These are the activations of a small neural network, seen along a few directions. Each row is one input.
Each table varies a few parts of the input and shows all the possible inputs, shuffled.
Descriptions start from the smaller parts, as in this example, which fits no table here: values(3) and (point or ring(11) or (line(4) and ring(8))).
Shared parts are said once, and a part with two or three values counts as separate values.
(in the rows, 128 means zero)

Other details of the inputs shift rows strongly along two fixed directions, in all tables alike. That doesn't count.

Rows:
x1: [121 149 148 154  89 124 120  98  70 150 177  71  96]
x2: [122 113 118 138 133 127 136 150 146 116 125 149 114]
x3: [125 122 132 148 132 138 142 138 146 114 120 154 134]
x4: [168 123 161 128 130 106 108  86  78 119 117  63 110]
x5: [114 129 132 100 138 128 132 125 147 134 117 137 147]
x6: [112 119 113 114 127 115 123 148 142 133 122 137 144]
x7: [135 134 155 159  86 125 121  79  77 150 166  86 113]
x8: [132 140 109 113 138 151 123 126 124 117 124 151 135]
x9: [125 132 126 133 132 136 131 156 150 107 129 148 117]
x10: [ 81 151 127 117 118 155 144 127 135 175 178 161 140]
x11: [ 80 139 135 138 122 164 169 117 148 160 161 164 103]
x12: [215 100 119 121 180  78 110 156 154  60  39 114 137]
x13: [135 131 134 128 148 141 141 142 138 114 134 151 125]
x14: [166 110 144 139 115  95  98 107  74 117 126  64 107]
x15: [122 124 111 113 131 121 136 137 151 144 115 132 147]
x16: [112 139 122 112 127 124 115 153 145 130 127 139 145]
x17: [126 121  96 121 129 150 131 126 134 132 107 138 128]
x18: [113 130 123 127 129 125 124 133 146 132 120 147 163]
Description of these inputs: values(3) and (point or ring(5)).
Changing only the values(3) part turns x10 into x8. The same change can be made to x15. Which row results? -> x17
Which other rows does x6 become when the values(3) part takes its other values? List them by row number. -> x2, x14
Which other rows does x9 become when the ring(5) part takes its other values? List them by row number. -> x2, x11, x12, x13

Rows:
x19: [ 30 136 105 152 124 215 236 138 171 228 215 207  88]
x20: [152 135 107 125 117 112 125  83 100 124 129  84 144]
x21: [201  97 111 134 157 101 133 193 195  69  49 147 114]
x22: [169 141  85  81 173 104  75 163 139  62  35 149 147]
x23: [109  62 130 162 120  93 127 132 139 121 124 109  88]
x24: [123 127 189 145 102  82 128  76  94 180 145  61 140]
x25: [134  68 123 168 102 106 119 104  86 107 114  81  73]
x26: [133 108 151 135 129 112 102 137 122 150 128 100 173]
x27: [196 131 110 143 147 116 110 183 158  17  35 161 127]
x28: [170 113 139 158 150 140 165 104  78 136 132  74  81]
x29: [163 132 115 138 124 117  89  86 105 133 112  97 151]
x30: [147 139 170 182 117 104 142 160 136  91 135 104 109]
x31: [ 50 152 101  91  97 207 154 110 147 173 156 184 123]
x32: [155 136 119 124 103 114  96 129  76 124 149 102 121]
x33: [176 101  92  83 169  89  91 200 167  65  59 156 201]
x34: [136 130 158  93 132  98 134 110 140 140 117  92 143]
x35: [ 38 156  90  97 136 157 140 175 183 159 141 204 140]
x36: [204 115 127 109 204 137 120 127 148  52  49 185 130]
x37: [ 78 157 140 154 117 202 163 123 132 118 177 209 109]
x38: [120 140 173 127 129 104 110 112 108 150 171  48 116]
x39: [114 152 163 147  71 108 114  81  26 182 220  58  79]
x40: [ 38 142  96  72 132 190 164 159 209 159 131 220 152]
x41: [144 144 144 116 126 126  92 102  91 121 134  66 111]
x42: [124 139 189 160  72 108 120  37  41 188 166  34 110]
x43: [177 116 132 171 111 138 133 126 115 119 114  92  67]
x44: [172 129  93  76 183  72  92 202 165  62  51 160 171]
x45: [144 123 118 130 106 125  99 122  76 129 150  96 142]
x46: [ 33 158 112 105  69 204 180  78 130 210 190 177 106]
x47: [ 54 141  80 122 123 169 149 137 197 187 149 212 177]
x48: [165 127 198 157 149  99 130 127 119  77 149 124 121]
x49: [162 118 181 141 181 112 145 111 130 116 138 133 110]
x50: [128 127 123 127 128  95 138 103 147 139 145  97 158]
x51: [147 129 137 123 117  88 108 156 111 132 158 102 140]
x52: [ 68 133  51 103 134 207 130 167 172 132  84 228 191]
Changing only one part turns x32 into x51. The same change can be made to x29. Which row results? -> x47
What do these inputs look like to the network? -> values(2) and (point or ring(5) or ring(11))
Which other rows does x43 become when the ring(5) part takes its other values? List them by row number. -> x27, x28, x36, x37
Which other rows does x45 become when the values(2) part takes its other values? List them by row number. -> x33
